A small network was shown many inputs. Here are its activations along a few directions, one row for each input.
In each table, some parts of the input vary, and every possible input appears once, in random order.
A made-up example of a description, with smaller parts first: one of 5 places around a ring, together with either a single point or (one of 2 separate values, together with one of 4 places along a line) or one of 11 places around a ring.
Shared parts are said once, and a part with two or three values counts as separate values.

Other details of the inputs shift rows strongly along two fixed directions, in all tables alike. That doesn't count.

Table:
r1: [-14  -6   1  -2   0 -17  -5   5  10   2   3  13 -10  23]
r2: [  5  10 -16  21   3  -3   5   1 -18 -14   1   3  20 -15]
r3: [ -6   7 -19  13  -7  14  -4  -5  -5   0   4   4  25 -20]
r4: [ 14  -1  -5  30   2  12  10  -8 -11 -14   4  -4  11 -16]
r5: [ -8   9 -14   8   0   7  -4  -7  -4 -16  11   4  28 -11]
r6: [  8  -7   8  19   2  -7 -16  14  26   7  -7   4 -32  24]
r7: [ -3  -5 -21  15   0   9   0  -6 -12  -6   7   2  26 -14]
r8: [ 10  12 -12  18  -6  11  -2   3 -11  -1  -3   0  20 -23]
r9: [ -2  -7 -15  15  -3   5   0 -12 -11  -6   7   9  23 -18]
r10: [  2   5 -17  14   3  16   2 -16   9 -12   6  -4  21 -17]
r11: [ -1   4 -19  11  -1  14  -8  -6  -4  -5   7   5  29 -13]
r12: [  5  18 -24  15 -13   2 -11 -19 -28 -18  -7 -18   8  -5]
r13: [-16  -1   7   0 -10  -9 -17   7  16   4   5  10  -8  16]
r14: [-10 -25  18  14  -8 -12 -13   8  35  14  -1  17 -42  46]
r15: [ 1  9  7  5 -7 -5 -7 11  0 -1 -3  3 -1  0]
r16: [  5   6 -13  21  -4   2   8   0 -16 -19   1   7  16 -19]
r17: [ -9 -14  11  13 -13  -9 -28  12  46  15   0  12 -35  37]
r18: [-14 -13   3  -1  -8 -15  -3   6  14   0   1  17 -16  21]
r19: [ 10  -6  34 -67  14  -5  38  -5 -26  17  -4 -17  -4 -19]
r20: [ 12   4  30 -74  14   3  36   1 -21  19  -8 -23   2 -18]
r21: [  8  -3  10  18  -9  -2 -17  16  28   8  -6   0 -26  17]
r22: [ -2   4 -18  19   8  15   3 -17   3 -11   4  -3  16 -17]
r23: [  9  -7  11  15   1 -11  -5  12  20  11  -2   2 -33  26]
r24: [-16  -5   4  -3   3 -13 -13   6  11   2   0  12 -10  22]
r25: [-10  14 -29   8 -12   7 -14 -27 -24 -18   6  -9   6  -4]
r26: [ 10  -6  30 -65  15  -5  34   3 -24  18  -3 -22  -6 -13]
r27: [ -9 -16  12  14  -3 -16 -14   9  39  18   2  13 -42  48]
r28: [-11 -11  26 -70  14   0  22   2  -7  22  -7 -13 -12   3]
r29: [ 0  4  5  3  4 -9 -7 11 -3 -3 -7  5 -6  7]
r30: [  6  -3  26 -64  16   2  29   6 -22  16 -11 -20  -7 -14]
r31: [  7  16  -9  15   0   4  -3   2 -11 -16   1   1  25 -13]
r32: [ 18  11 -12  21   3  14   2  -4   2 -13  -1  -9  14 -20]
Each input here is: one of 2 separate values, together with either a single point or (one of 3 separate values, together with one of 5 places along a line).
Changing only the choice among 2 separate values turns r22 into r6. The same change can be made to r11. Which row results? -> r20
Change only the choice among 3 separate values in r15. List by row number the other rows that result. -> r8, r21
Start at r17 and move only the place on the line of 5, one step at a time. The first step leads to r10. Which rows follow, in order? -> r22, r27, r14
Change only the choice among 3 separate values in r29. List by row number the other rows that result. -> r6, r30
